A small network was shown many inputs. Here are its activations along a few directions, one row for each input.
In each table, some parts of the input vary, and every possible input appears once, in random order.
Descriptions start from the smaller parts, as in this example, which fits no table here: values(2) and (point or line(11) or (ring(5) and line(6))).
Shared parts are said once, and a part with two or three values counts as separate values.
In the rows, 128 means zero.

Other details of the inputs shift rows strongly along two fixed directions, in all tables alike. That doesn't count.

Table:
r1: [108 150  75 106 127 113 105 138 108 128 136]
r2: [106 166  85 124 152 125 100  95 123  92 148]
r3: [142 153  67 127 121 116  99 142 107 128 134]
r4: [140 122 108 171  87  84 120 175 112 164  71]
r5: [127  92 199 156 125 123 149 122 140 149 104]
r6: [121 141  62 149 133 112  96 135 124 106 131]
r7: [126 160  68 136 124 119 109 140 118 102 125]
r8: [113 145 188  92 164 166 104  84 128  99 200]
r9: [109 150 153 109 179 170 121  66 146  64 186]
r10: [118 148  90 101 132 125  98 117 108 121 157]
r11: [136 156  93 114 124 119 112 125 110 124 137]
r12: [117 143  91 105 143 138  96 130 121 105 173]
r13: [137  94 223 110 138 164 188 123 156 134 126]
r14: [111 130 160  90 157 164 134 105 136 102 177]
r15: [134 103 224 106 137 156 186 112 154 145 121]
r16: [138 151  65 127 123 115 101 156 115 118 135]
r17: [143 104 203 135 116 128 155 142 132 159 113]
r18: [130 106 189 133 121 139 177 121 151 145  99]
r19: [134  96  93 170 102  93 131 158 123 164  72]
r20: [132  90 130 130 107 118 139 158 123 172 105]
r21: [129  95 149 149 117 113 151 123 137 152  89]
r22: [132 163 135 111 149 153 114  78 134  90 166]
r23: [146 107 130 155 104 120 145 145 134 155  92]
r24: [143 108  93 166  92  99 139 181 132 155  75]
Description of these inputs: line(4) and (point or ring(5)).
Q: Changing only the line(4) part turns r1 into r15. The same change can be made to r10. Which row results?
A: r11
Q: Which other rows agree with r18 in the line(4) part? List them by row number.
A: r4, r7, r22, r23, r24
Q: A walk changes only the line(4) part. It starts at r12 and steps to r16. List the rest of the walk in order.
A: r24, r6

Table:
r25: [141 111 115 136 105 125 136 177 129 150 111]
r26: [151  89 212 117 123 148 158 124 135 170 130]
r27: [138 168  35 144 131 117  87 151 113  94 141]
r28: [144 152  74 164 116 109  91 122 116 125 116]
r29: [109 111 198 144 146 143 144  97 148 113 130]
r30: [143 157  58 131 119 113 121 132 117 115 113]
r31: [127 112 108 144 135 125 126 144 138 116 128]
r32: [136 154  62 113 108 118 118 144 112 131 122]
r33: [124 116 171 112 143 142 113 127 126 129 167]
r34: [124 105 127 119 104 114 165 152 133 168  85]
r35: [140 111 137 127  96 122 162 176 132 155  92]
r36: [138 139 136  98 148 170 123  98 139 108 177]
r37: [104 121 126 110 135 138 131 137 130 120 141]
r38: [116 156 140 110 161 152 138 100 143  82 157]
r39: [115  94 185 149 132 130 153  95 143 140 104]
r40: [105 143 145 101 150 137 103 116 111 111 172]
r41: [125 128 154  98 153 149 101  93 124 121 183]
r42: [112 111 127 137 137 127 144 137 136 117 115]
r43: [131 108 101 139 134 125 128 124 137 126 123]
r44: [119 175  27 126 133 104 101 124 109 103 125]
r45: [110 131 132 110 165 154 133  79 140  92 158]
r46: [138 159 143  91 138 144 114  98 113 118 168]
r47: [110  97 149 108 130 141 153 121 139 143 123]
r48: [148 117 143 162  97 107 150 130 131 156  72]
r49: [137 172  60 166 121 107  74 138 109 103 134]
r50: [122 129 163 147 151 146 109  96 146  98 157]
r51: [137 171  57 125 121 108  66 160  89 121 157]
r52: [128 115 162 145 144 142 121  82 146 117 143]
r53: [128 115 142 159 106  99 150 127 132 158  69]
r54: [125  96 112 135 110 118 131 174 132 150 114]
r55: [138 154 106 160 108 105 116 141 119 120 102]
r56: [144 141 122 121 154 159 125  93 142  97 160]
r57: [117  92 138 126 108 101 137 149 109 178  96]
r58: [145 126 113 145 110 115 153 162 131 131  90]
r59: [131  78 125 132 106 120 148 156 137 170 101]
r60: [124 121 146 165 108  99 145 147 132 147  74]
r61: [125 116 149 126 105 100 143 170 113 169  95]
r62: [118 109 199 102 135 156 176 128 154 133 130]
r63: [118 155 156  85 151 144 119  88 118 119 169]
r64: [134 162 162  94 142 150 114 113 117 106 176]
Q: Describe the family of inputs behind these rows.
A: values(2) and line(4) and ring(5)
Q: Changing only the line(4) part turns r59 into r41. The same change can be made to r62. Which row results?
A: r61
Q: Changing only the line(4) part turns r64 into r55. The same change can be made to r40. Which row results?
A: r29
Q: Which other rows does r39 become when the line(4) part takes its other values? List them by row number.
A: r45, r47, r57
Q: Which other rows does r48 become when the values(2) part takes its other values? List them by row number.
A: r55
